A small network was shown many inputs. Here are its activations along a few directions, one row for each input.
In each table, some parts of the input vary, and every possible input appears once, in random order.
A made-up example of a description, with smaller parts first: one of 3 separate values, together with either a single point or one of 11 places around a ring or (one of 6 places along a line, together with one of 8 places around a ring).
Shared parts are said once, and a part with two or three values counts as separate values.

Rows:
r1: [-10  30  23   7  -2  -3 -23   1  22  17  -2 -38 -37]
r2: [-14  13  23   8   3 -15 -34  -3 -25 -22  33  -8 -22]
r3: [ 16 -40 -53  11  11   7  30   0  32  21 -37  31  48]
r4: [ -1  21  27 -15  -3   3   9   6 -19  -6   6 -17  -8]
r5: [ 15 -42 -55  12  11   7  33   0  30  21 -33  28  46]
r6: [ 17 -39 -52  12  13   5  29   1  33  18 -38  31  48]
r7: [  0  22  27 -15 -11  10   0   3   1   2  -4 -22 -22]
r8: [ -2   9  24 -21 -15   5   9  -4 -32 -16  15   2  -5]
r9: [ -6   7  22 -13 -12  -4 -20  -8 -33 -29  35   8 -31]
r10: [ -8  13  25  -8  -7  -7  -6   2 -40 -17  31  -5 -13]
r11: [ 16 -41 -53   9  11   9  31   1  33  22 -37  30  48]
r12: [-14  12  14  11  -9 -11 -50 -12  -8 -19  34  -3 -30]
r13: [ -9  35  29   1  10  -5  -9  11   7   8  -3 -37 -22]
- Describe the family of inputs behind these rows. => either one of 4 places along a line or one of 9 places along a line

Rows:
r14: [  6  25  30 -44 -24  16  26   6 -13   6  -6  -4 -39]
r15: [ 24 -41 -56   3  10  15  31   4  38  12 -47  30  57]
r16: [-20  18  19  22   8  -5 -26  -2  24  11 -13 -31  -9]
r17: [  2  27  40 -27 -31  16   9  -1 -12   7  -3 -19  -5]
r18: [ 16 -37 -48   5  24   6  36  -3  34  11 -50  41  54]
r19: [ -6   8  18 -15 -23   2 -11 -16 -48 -42  36  19  12]
r20: [-19  11  -2  28  12 -18 -41   3   5  -1  18  -5  -1]
r21: [  4  15   6 -10 -24   4  -6 -10  34  17 -13  -8 -58]
r22: [ -4  18   1   8  15   8  -6   8  35  13 -10 -46 -30]
r23: [ -8  -3 -10   9 -18  -2 -53 -27  -4 -20  33  18  -2]
r24: [ -7  18   4  30  30 -22 -27  12   9  18   0 -26 -15]
r25: [  8 -34 -42   6  31  -5  38  -9  31  12 -51  46  51]
r26: [  4   3  14  -4  11 -10   5  12 -45 -35  32   8  -8]
r27: [ 34 -42 -58   5  -3  30  31  15  43  15 -42  24  59]
r28: [ -2 -30  -7  -3 -16   1 -38 -25  -4 -21  27  28 -38]
r29: [ -3  -8 -13  21  14 -22 -36   8   3 -15  29  10 -25]
r30: [-17  23  46 -10   5  -3   5   6 -17  -2  -5 -30   7]
r31: [-15  19  23   0   8 -16  -3   7 -37 -21  23  -8  13]
r32: [  1 -17  20 -26 -19  10   5 -11 -52 -42  28  29 -22]
r33: [  3  28  27 -25  12  18  21  19  -6   2   1 -38 -12]
r34: [ -1 -50 -55  22 -15 -10  54   1 -19  58  13   8  32]
r35: [  1  22  15   5 -30  10 -21 -16  31  18 -10 -22 -21]
r36: [  2  28  28   3  24 -23   6  18 -30  -2   8 -26   1]
- Describe the family of inputs behind these rows. => either a single point or one of 4 places along a line or (one of 2 separate values, together with one of 9 places along a line)
- Change only the choice among 2 separate values in r17. List by row number the other rows that result. => r35

Rows:
r37: [ -1  12   3   5  10  -1  10   9  16  20 -17 -22   2]
r38: [ -4  -2   8  -3   3  -5  -6  -2 -25 -21  17   9   3]
r39: [ -2  -3   2  -2  -8  -1 -13  -8  -8 -10  14   9 -13]
r40: [  4   5  12 -15   3   3  19   7 -20 -11  -1   2  12]
r41: [ 12 -41 -49  11   7   2  21  -3  17  10 -19  35  41]
r42: [  2   5  10 -11  -7   3  17   4 -15   4   2  -5   1]
r43: [ -7   6  -2  19  13 -12 -18   3  11   8   3 -12  -7]
r44: [  4   2   7 -14 -10   8  12  -1  -2   1  -6   2  -6]
r45: [ -6   0   6   1  -6  -6  -9  -3 -20  -7  21   2  -7]
r46: [  3   5   4  -6  -5   7   8   3   9  10  -9 -10  -7]
r47: [ -3   0  -2   7  -4  -3 -19  -4   4  -2  11  -2 -15]
r48: [  3   7   4  -4   2   8   3   2  19   6 -19  -8   2]
r49: [ -3   3  -2  10   3  -4 -25  -6  14  -6   1   2  -6]
- Describe the family of inputs behind these rows. => either a single point or (one of 2 separate values, together with one of 6 places along a line)
- Change only the place on the line of 6 in r48. List by row number the other rows that result. => r37, r40, r42, r44, r46
